These are the activations of a small network on made-up records, seen along a few directions, one row for each record.
Each row is followed by the record's values for the fields NOK, PAVUT, MENA, REZO, VADA.
A field that a record lacks is written absent.
The largest differences between rows may come from other fields.
Strong random noise was added to every row along 5 fixed directions; ignore it. To show where, here is one row again and again, with new noise each time:
[-576,-201,-98,-301,629,312,-26,-447,-385,93,-1,189,365,127,379,-19,-293,69,-193,292,222,-240,-89,86,-532,-372,25]
[-481,336,248,-594,-355,-260,34,179,-60,-10,71,-141,-56,415,-5,122,6,201,-216,137,-110,-263,377,207,-383,129,-90]
[-246,169,112,-242,-52,-29,-6,-28,-88,-68,161,-99,67,237,60,-165,-145,-57,64,-115,-34,-221,302,-47,-20,305,9]
[130,-105,104,-183,178,528,94,-21,-151,252,-353,104,253,-176,134,233,-307,-109,493,33,-192,-127,-77,-101,103,85,227]
[-217,112,137,-34,219,281,315,309,-19,-204,-399,325,118,-101,0,111,-311,166,162,-16,-221,-154,254,228,106,279,-271]
[-205,162,188,-320,-60,116,90,-42,11,213,200,-199,135,-41,-48,5,-61,-44,124,17,-69,-50,-31,-200,-45,217,117]
[-224,241,292,-729,-468,-76,-16,175,-111,257,-142,-180,-17,338,36,386,-4,136,26,227,-217,-256,222,146,-384,4,149]

[145,-96,-140,112,463,200,-63,-131,-120,38,104,305,348,-74,-64,-31,-76,-129,-34,94,191,117,-51,97,56,-3,-73] | <NOK:subor PAVUT:tud MENA:puze REZO:mamu VADA:saku>
[90,-90,159,-165,97,314,80,-378,-111,326,-178,-73,191,-298,85,439,80,-64,-57,314,188,258,-448,-176,-249,-418,363] | <NOK:dekam PAVUT:movul MENA:absent REZO:absent VADA:saku>
[200,21,59,187,-90,-29,178,247,45,-86,-302,258,-2,-139,-55,201,-54,145,166,-27,-95,109,-7,204,89,65,-181] | <NOK:dekam PAVUT:tud MENA:puze REZO:bib VADA:saku>
[-227,-59,-74,-39,116,89,85,171,-102,-294,-304,230,-58,78,10,181,-74,304,-182,175,-55,-210,220,227,-240,-269,-188] | <NOK:subor PAVUT:zuf MENA:absent REZO:absent VADA:absent>
[367,-19,272,-60,-518,70,149,410,198,119,-472,140,-39,-40,-271,488,108,-53,217,68,-397,111,73,119,212,51,51] | <NOK:subor PAVUT:movul MENA:absent REZO:absent VADA:absent>
[-497,37,-50,58,682,79,239,-278,-22,-77,223,360,241,-227,-65,-2,17,186,-539,211,283,90,-394,-14,-235,-150,-285] | <NOK:dekam PAVUT:tud MENA:absent REZO:absent VADA:saku>
[-177,-352,-188,-244,-160,-256,-646,-310,-38,379,71,-201,-178,462,195,-41,68,115,-204,338,150,-156,0,256,-547,-687,95] | <NOK:subor PAVUT:tud MENA:puze REZO:absent VADA:saku>
[-415,183,134,-417,-98,-212,-2,-194,-37,348,542,-331,-8,141,-165,-50,280,61,-447,252,68,8,-183,-176,-441,-216,137] | <NOK:subor PAVUT:zuf MENA:lera REZO:absent VADA:absent>
[508,-220,-74,121,-71,127,-183,72,-172,-195,-452,178,-161,88,120,215,-83,-45,210,7,-146,-87,-2,1,100,-147,68] | <NOK:subor PAVUT:tud MENA:absent REZO:absent VADA:vem>
[-85,-282,114,-77,-226,-156,-123,194,421,441,145,-132,-109,-195,-283,196,292,361,-197,406,-26,349,-331,190,-329,-412,-163] | <NOK:subor PAVUT:tud MENA:puze REZO:mamu VADA:saku>
[-387,430,150,7,-240,-315,372,364,253,-260,25,20,-248,-14,-142,-16,136,377,-337,-22,-319,-156,265,227,84,227,-500] | <NOK:subor PAVUT:zuf MENA:lera REZO:absent VADA:absent>
[84,-70,-151,-140,45,-49,-167,-254,-237,208,174,-183,81,184,-12,-68,70,-131,-86,-2,85,-28,-32,-127,-40,-136,339] | <NOK:subor PAVUT:tud MENA:puze REZO:absent VADA:absent>
[141,-112,137,-388,-110,298,-182,-259,116,758,271,-388,139,12,-64,219,45,-250,203,96,111,17,-441,-380,-107,-110,499] | <NOK:subor PAVUT:tud MENA:lera REZO:absent VADA:absent>
[139,-98,-83,212,121,249,-11,190,2,-117,-404,284,-118,-190,246,29,-262,12,300,-171,-197,-266,227,215,354,231,-95] | <NOK:dekam PAVUT:tud MENA:puze REZO:absent VADA:saku>
[-63,-101,211,-259,-117,61,111,358,299,477,-117,-41,-104,-144,-277,373,67,307,-159,330,-56,211,-235,121,-213,-326,-124] | <NOK:subor PAVUT:tud MENA:puze REZO:absent VADA:absent>
[-141,97,85,-90,-225,-37,-67,304,178,-30,-80,-107,-35,268,-18,-48,-77,184,144,-87,-34,-240,246,60,138,240,-86] | <NOK:dekam PAVUT:tud MENA:lera REZO:absent VADA:absent>
[503,-156,-54,362,-138,314,178,64,87,-101,-246,124,-7,-348,-60,27,-91,-182,583,-297,-232,63,-38,-164,442,81,-126] | <NOK:subor PAVUT:movul MENA:puze REZO:bib VADA:absent>
[248,-49,54,19,-58,124,-101,234,-91,-150,-437,200,-53,300,54,-34,-146,-77,291,-225,-190,-296,393,168,202,119,-29] | <NOK:subor PAVUT:zuf MENA:lera REZO:absent VADA:absent>
[-568,42,17,-298,188,-65,24,-59,3,298,-104,175,23,14,56,216,-39,457,-332,504,-65,-29,-178,293,-453,-395,-145] | <NOK:dekam PAVUT:tud MENA:lera REZO:absent VADA:saku>
[-32,-116,-154,324,-36,-383,-188,119,65,-440,127,-18,-162,310,-68,-448,-57,118,-196,-256,172,-106,439,136,-23,52,-358] | <NOK:subor PAVUT:tud MENA:puze REZO:bib VADA:absent>
[-268,143,32,-395,-493,-541,-235,141,20,120,119,-179,-139,504,-91,77,287,160,-301,244,104,-82,246,120,-408,-271,-66] | <NOK:dekam PAVUT:zuf MENA:puze REZO:mamu VADA:absent>
[97,-174,-75,-268,-33,231,-108,-161,-532,176,-557,126,66,88,486,451,-143,-138,77,161,-119,-319,-87,116,-445,-547,306] | <NOK:dekam PAVUT:zuf MENA:puze REZO:bib VADA:absent>
[-157,-49,123,-252,434,446,318,-65,-39,641,54,190,457,-429,-111,426,-54,103,27,391,22,210,-570,-182,-79,-129,70] | <NOK:dekam PAVUT:tud MENA:puze REZO:absent VADA:absent>
[77,-326,-290,82,306,90,-484,-582,-379,106,69,-36,71,246,401,-202,-232,-299,89,-31,317,-158,-109,6,-257,-542,363] | <NOK:subor PAVUT:tud MENA:puze REZO:bib VADA:saku>
[72,85,173,-264,-216,-41,-153,97,-243,-34,-405,244,150,428,151,158,-57,-190,100,-27,-120,-131,500,93,-35,136,184] | <NOK:dekam PAVUT:movul MENA:absent REZO:absent VADA:absent>
[446,-175,-114,69,420,344,-41,-331,-310,111,13,-71,316,-150,132,-161,-215,-450,362,-250,126,54,-261,-451,475,209,379] | <NOK:dekam PAVUT:tud MENA:puze REZO:absent VADA:absent>
[-78,-305,-194,345,553,150,102,-100,19,48,-19,244,237,-218,-9,-284,-249,22,65,-125,106,143,-56,-73,278,99,-69] | <NOK:dekam PAVUT:tud MENA:puze REZO:absent VADA:absent>
[-345,25,-48,96,494,45,24,-619,-158,-21,816,-299,-7,-457,189,-561,10,-194,-303,-165,345,-38,-391,-501,10,39,7] | <NOK:dekam PAVUT:zuf MENA:puze REZO:absent VADA:saku>
[389,-446,70,-76,61,322,-145,-571,-262,434,-23,-157,144,34,221,113,36,-400,76,220,213,108,-412,-128,-286,-468,566] | <NOK:subor PAVUT:movul MENA:lera REZO:absent VADA:saku>
[217,213,18,-41,-54,-172,79,8,-101,-193,51,-147,109,76,-234,93,116,-229,15,-230,95,152,-25,-81,35,189,54] | <NOK:subor PAVUT:tud MENA:puze REZO:bib VADA:absent>
[-50,-524,-424,464,640,379,-242,-386,-22,71,-173,144,163,-468,160,-272,-244,-5,325,42,100,51,-340,-41,235,-312,107] | <NOK:dekam PAVUT:tud MENA:puze REZO:absent VADA:saku>
[-359,-155,-21,-475,109,-95,-364,-715,-402,383,298,-155,279,531,270,56,42,-177,-294,333,425,-156,-31,-189,-649,-414,318] | <NOK:dekam PAVUT:movul MENA:absent REZO:absent VADA:absent>
[-236,62,-295,345,599,53,336,-266,150,-356,314,10,66,-517,149,-591,-92,-183,77,-169,192,-174,-168,-155,158,229,43] | <NOK:subor PAVUT:movul MENA:puze REZO:bib VADA:vem>
[15,-54,-99,-40,84,291,-120,-102,-20,42,-233,165,80,-114,275,111,-278,-26,157,93,-87,-133,-156,-64,2,-82,239] | <NOK:dekam PAVUT:tud MENA:absent REZO:absent VADA:saku>
[-63,159,-108,296,270,-155,111,54,119,-352,259,-28,-23,-245,-89,-366,108,-15,-224,-115,76,215,-151,10,189,143,-322] | <NOK:subor PAVUT:tud MENA:puze REZO:mamu VADA:vem>
[168,239,119,38,-552,-264,106,249,401,20,-70,-172,-398,-103,-291,145,251,122,-27,-10,-153,222,223,106,192,4,-113] | <NOK:subor PAVUT:movul MENA:puze REZO:absent VADA:saku>
[-30,-52,53,-318,-503,-231,-127,114,103,425,179,-281,-127,235,-94,287,247,229,-60,199,-112,23,62,92,-164,-199,106] | <NOK:subor PAVUT:tud MENA:puze REZO:absent VADA:absent>
[-218,201,-34,-216,-62,101,-87,-329,-54,379,503,-398,272,-9,-82,-156,44,-122,-71,44,130,73,-224,-420,-77,156,300] | <NOK:dekam PAVUT:tud MENA:lera REZO:absent VADA:absent>
[279,8,-4,534,21,49,219,122,179,-116,119,123,121,-183,-267,-83,-31,-136,292,-447,4,279,30,-138,524,368,-117] | <NOK:subor PAVUT:tud MENA:puze REZO:bib VADA:absent>
[29,-197,-81,99,161,-73,27,-256,43,306,372,-232,252,-116,-295,-98,71,-4,-54,102,292,315,-462,-248,-196,-300,108] | <NOK:subor PAVUT:tud MENA:puze REZO:bib VADA:absent>

Here are new rows. What are their fields?
[340,273,115,-10,-67,98,554,-43,138,-110,19,-35,87,-528,-328,164,219,-210,74,-238,85,413,-370,-319,141,63,-7] | <NOK:subor PAVUT:movul MENA:puze REZO:bib VADA:absent>
[-796,361,-18,-34,141,-207,199,-95,219,-297,657,-266,61,37,-62,-411,104,158,-531,-91,247,-126,-59,-97,-72,408,-412] | <NOK:dekam PAVUT:tud MENA:lera REZO:absent VADA:absent>
[-64,-117,-95,42,266,457,6,32,-52,136,-357,81,147,-171,212,103,-277,122,159,78,-214,-199,10,98,-29,1,61] | <NOK:subor PAVUT:tud MENA:lera REZO:absent VADA:absent>
[22,-10,130,234,-207,-46,100,638,620,222,24,-41,-214,-166,-361,-81,-20,159,192,10,-339,126,131,64,385,411,-429] | <NOK:subor PAVUT:tud MENA:puze REZO:absent VADA:absent>
[-163,-103,-68,-219,251,135,-144,25,-368,0,-448,345,77,501,394,103,-350,49,117,-11,-94,-489,458,262,-23,48,0] | <NOK:dekam PAVUT:tud MENA:lera REZO:absent VADA:absent>
[8,43,-62,474,43,-215,-13,-276,428,-329,671,-333,-121,-254,-168,-517,-51,-256,-210,-339,48,211,-247,-423,440,387,-57] | <NOK:subor PAVUT:tud MENA:absent REZO:absent VADA:vem>
[204,206,269,-338,-751,-170,-83,641,376,326,-257,-197,-362,137,-326,384,34,136,206,-11,-411,-48,344,204,202,183,-60] | <NOK:subor PAVUT:tud MENA:puze REZO:absent VADA:absent>
[92,105,234,-524,-501,-267,153,291,-52,412,-355,42,-7,147,-152,555,47,236,-79,231,-62,-17,-52,213,-444,-313,181] | <NOK:dekam PAVUT:tud MENA:puze REZO:bib VADA:absent>
[-207,235,168,-32,-148,-116,390,576,141,-271,-249,342,11,-17,-430,289,84,424,-395,88,-119,77,207,231,-52,245,-431] | <NOK:dekam PAVUT:tud MENA:absent REZO:absent VADA:absent>
[-487,-88,-19,139,362,-239,-4,-5,125,-165,359,188,181,178,-166,-386,12,197,-403,-97,326,26,150,-63,-74,112,-236] | <NOK:dekam PAVUT:tud MENA:absent REZO:absent VADA:absent>
[-326,83,122,-343,89,-224,-193,-338,-413,-119,295,-11,45,419,90,-143,64,-45,-371,58,267,-242,144,98,-407,-154,40] | <NOK:dekam PAVUT:zuf MENA:lera REZO:absent VADA:saku>
[-429,-189,-331,27,498,144,-8,-403,-270,4,278,77,215,-27,251,-326,-178,92,-481,158,364,18,-128,-50,-289,-291,-31] | <NOK:dekam PAVUT:tud MENA:puze REZO:absent VADA:absent>
[104,-94,-73,160,154,-33,-119,-44,-76,-269,29,230,39,295,-81,-251,-167,-176,150,-264,26,-222,365,-51,243,187,-2] | <NOK:subor PAVUT:zuf MENA:absent REZO:absent VADA:absent>
[264,69,-31,475,186,238,289,298,156,-363,-105,390,179,-235,-301,-176,-207,-84,193,-396,-115,47,182,-207,628,693,-217] | <NOK:dekam PAVUT:tud MENA:absent REZO:absent VADA:absent>
[325,-253,-253,318,550,567,74,-589,-330,108,70,-4,579,-458,199,-82,-247,-420,345,-225,243,-22,-495,-472,126,39,436] | <NOK:dekam PAVUT:tud MENA:puze REZO:bib VADA:absent>
[105,-164,-104,463,278,196,22,314,90,-186,-354,385,-52,-133,-55,37,-152,57,207,-30,-94,120,132,339,252,-12,-267] | <NOK:subor PAVUT:tud MENA:puze REZO:mamu VADA:saku>
[1,-90,-178,-61,298,-31,65,-548,-296,-41,190,48,383,246,-75,26,49,-404,-188,44,455,67,-183,21,-284,-319,158] | <NOK:subor PAVUT:movul MENA:puze REZO:bib VADA:absent>
[22,-101,167,-249,-221,39,-17,-159,27,270,49,-141,141,123,-9,157,138,-101,-31,178,6,38,-161,8,-203,-285,168] | <NOK:subor PAVUT:movul MENA:lera REZO:absent VADA:absent>
[-242,66,-45,25,-70,-419,-372,-445,-42,-221,812,-366,-117,355,14,-537,-48,-221,-240,-221,386,-123,133,-380,-41,222,109] | <NOK:dekam PAVUT:tud MENA:absent REZO:absent VADA:saku>
[-455,-56,-77,-49,10,-318,-132,-110,-142,-197,77,-45,-245,176,307,26,121,250,-470,155,162,-11,5,287,-604,-520,-94] | <NOK:subor PAVUT:tud MENA:puze REZO:bib VADA:saku>
